These are the activations of a small neural network, seen along a few directions. Each row is one input.
In each table, some parts of the input vary, and every possible input appears once, in random order.
Descriptions start from the smaller parts, as in this example, which fits no table here: one of 3 separate values, together with either a single point or one of 9 places along a line or (one of 6 places along a line, together with one of 8 places around a ring).
Shared parts are said once, and a part with two or three values counts as separate values.
In the rows, zero is written as 128.

Other details of the inputs vary at random and push rows far along two fixed directions, the same in every table; ignore that.

A family of inputs:
R1: [119  78 130 116 107 129 164 100 110 145  67  95 141]
R2: [170 134  98 110 125 134 201 146 138 124 125  90 153]
R3: [162 150 105 115 144 148 171 145 134 131 136 113 137]
R4: [147 123 130 120 127 126 157 138 117 120 150 121 127]
R5: [127  83 142 138 116 135 172  93 105 158  79  89 127]
R6: [125 111 109 137 117 134 180 113 137 146  90 104 152]
R7: [122 120 117 139 142 152 144 114 141 141  97 121 130]
R8: [155 155 140 109 142 120 128 173 128 109 172 128 137]
R9: [158 116 133 114 147 125 148 140 122 129 129  98 128]
R10: [100 128 111 145 128 147 121 101 131 151  86 138 124]
R11: [125 113 128 126 130 122 126 115 108 147 101 113 123]
R12: [ 96 141 132 142 117 119  83 116 121 121 152 169 112]
R13: [120 165 136 139 127 117  65 136 133 109 172 172  97]
R14: [117  96 134 122 117 131 152 112  97 151  67  95 139]
R15: [125 136 141 138 125 121 116 124 122 131 145 140 113]
R16: [161  95 122  97 115 127 193 129 107 132  94  84 146]
R17: [116 169 138 140 126 115  69 133 131 114 178 172 102]
R18: [171 145 132  98 139 119 131 171 145  88 183 133 135]
R19: [172 187 112 116 159 140 134 180 159 104 200 148 128]
R20: [149 104 121 115 119 131 173 124 104 128 111 101 125]
R21: [177 156 127 102 153 119 120 174 135 103 183 121 117]
R22: [166 108 131  97 133 133 181 151 110 126 106  75 142]
R23: [ 86 144 143 152 133 111  57 115 129 141 143 169 114]
R24: [114 114 143 143 125 127 113 106 123 132 116 130 111]
R25: [206 152 101  93 158 153 194 178 147 106 159  93 134]
R26: [120 101 100 134 109 137 177 101 129 148  63  97 146]
R27: [111 161 140 142 128 118  53 134 140 106 173 175  93]
R28: [ 76 149 111 158 116 126  62 111 164 119 127 176 122]
R29: [ 67 120 151 152 123 123  61 105 126 136 104 157 124]
R30: [ 97  65 135 142 111 136 158  77 102 153  60 102 127]
R31: [130 110 112 137 121 138 172 117 146 138  99 105 152]
R32: [162 140 127 109 142 119 144 148 115 130 149 108 129]
R33: [ 74 121 147 159 129 117  60  97 127 151 117 159 117]
R34: [115 144 113 143 129 129 108 131 165 111 139 150 135]
R35: [182 165 134  96 142 116 124 190 152  81 219 145 137]
R36: [157 103 125  98 115 125 191 129 108 135 106  88 150]
R37: [ 66 132 145 148 114 119  65 103 114 145 106 160 127]
R38: [ 55 126 155 160 119 121  47 102 127 142 112 170 125]
R39: [107 123 139 128 115 116 112 120 128 130 130 147 136]
R40: [ 97 101 131 140 113 129 115  99 114 133 102 134 114]
R41: [ 85 102 141 153 114 128 105  93 119 140 112 146 120]
R42: [188 191 114 112 166 143 130 193 169  90 219 148 128]
Each input here is: one of 6 places around a ring, together with either one of 2 separate values or one of 5 places around a ring.
- Changing only the place on the ring of 6 turns R31 into R2. The same change can be made to R42. Which row results? => R3
- Changing only the place on the ring of 6 turns R14 into R8. The same change can be made to R16. Which row results? => R39
- A walk changes only the place on the ring of 6. It starts at R11 and steps to R21. List the rest of the walk in order. => R9, R33, R23, R32
- Which other rows does R7 become when the choice among 2 separate values takes its other values? List them by row number. => R34
- Which other rows agree with R25 in the place on the ring of 6? List them by row number. => R1, R21, R22, R27, R28, R40

A family of inputs:
R43: [193 140 118  99 148 134 192 169 133 119 160  94 146]
R44: [110 144 122 129 117 122  95 128 132 117 138 157 123]
R45: [110 152 128 134 124 120  93 132 132 125 139 151 126]
R46: [114 144 122 136 128 130  95 123 131 122 139 154 109]
R47: [102  81 128 145 109 137 177  77  99 177  48  91 139]
R48: [108 135 126 146 121 124 103 118 147 121 143 155 124]
R49: [110 137 123 136 120 120  97 127 147 115 137 152 129]
R50: [192 143 116  90 146 130 184 176 133 113 153  91 151]
R51: [109  59 152 130 114 128 158  80  81 168  48  81 124]
R52: [113 146 127 140 142 131  91 128 139 133 136 150 120]
R53: [112 123 157 132 123 111  92 124 112 125 149 147 115]
R54: [113 125 153 123 122 108  85 132 112 119 143 143 120]
R55: [115 151 127 141 134 129  93 127 132 131 139 149 112]
R56: [106 141 127 135 127 129  94 133 148 117 136 154 133]
R57: [102  73 125 144 121 150 171  80 115 167  38  88 137]
R58: [109 141 125 139 119 125 102 119 131 123 145 160 118]
R59: [190 135 119 102 144 140 195 168 141 108 159  96 145]
R60: [197 133 111 102 145 136 188 164 140 105 154  90 132]
- Changing only one part turns R49 into R48. The same change can be made to R44. Which row results? => R58
- Describe the family of inputs behind these rows. => one of 3 separate values, together with either a single point or one of 5 places around a ring
- Which other rows does R53 become when the choice among 3 separate values takes its other values? List them by row number. => R51, R54
- Which other rows does R46 become when the place on the ring of 5 takes its other values? List them by row number. => R52, R55, R57, R60

A family of inputs:
R61: [151 164 133 103 137 113 101 184 152  84 190 149 144]
R62: [181 103 105 100 137 146 237 147 137 138  87  55 174]
R63: [105 126 111 149 118 135 125 111 159 125 122 148 137]
R64: [183 110  97  99 129 144 241 143 131 137  95  62 168]
R65: [109 123 127 129 102 118 120 120 128 116 128 145 135]
R66: [177  88 147  88 132 119 194 147  93 134 101  55 145]
R67: [123 123 108 144 129 149 152 102 126 150  92 116 117]
R68: [219 163 115  68 140 119 184 211 139  75 205 106 152]
R69: [119 120 145 142 135 130 111 112 116 137 135 137 104]
R70: [ 79 113 152 146 102 106  72  94 104 135 119 157 108]
R71: [ 69 104 157 152 106 107  57  89 114 131 119 165 105]
R72: [ 84 110 117 166 126 148 112  78 135 156  79 139 111]
R73: [156 172 138 124 146 123 100 160 126 107 202 154 100]
R74: [168 188 138 111 160 120  90 183 131 101 219 156 106]
R75: [136 170 130 120 126 112  75 170 163  69 217 184 123]
R76: [ 95 133 152 146 144 127  73 116 116 148 123 146 112]
R77: [ 73 122 124 162 136 146  89  89 134 165  70 140 122]
R78: [130  63 144 111 109 120 185  97  75 164  54  66 140]
R79: [116 137 105 142 115 133 138 119 151 126 124 141 140]
R80: [ 85 128 114 156 131 145 104  89 128 163  80 140 118]
- Describe the family of inputs behind these rows. => one of 4 places along a line, together with one of 5 places around a ring
- Changing only the place on the line of 4 turns R71 into R78. The same change can be made to R63. Which row results? => R64
- Which other rows does R65 become when the place on the ring of 5 takes its other values? List them by row number. => R67, R70, R73, R79
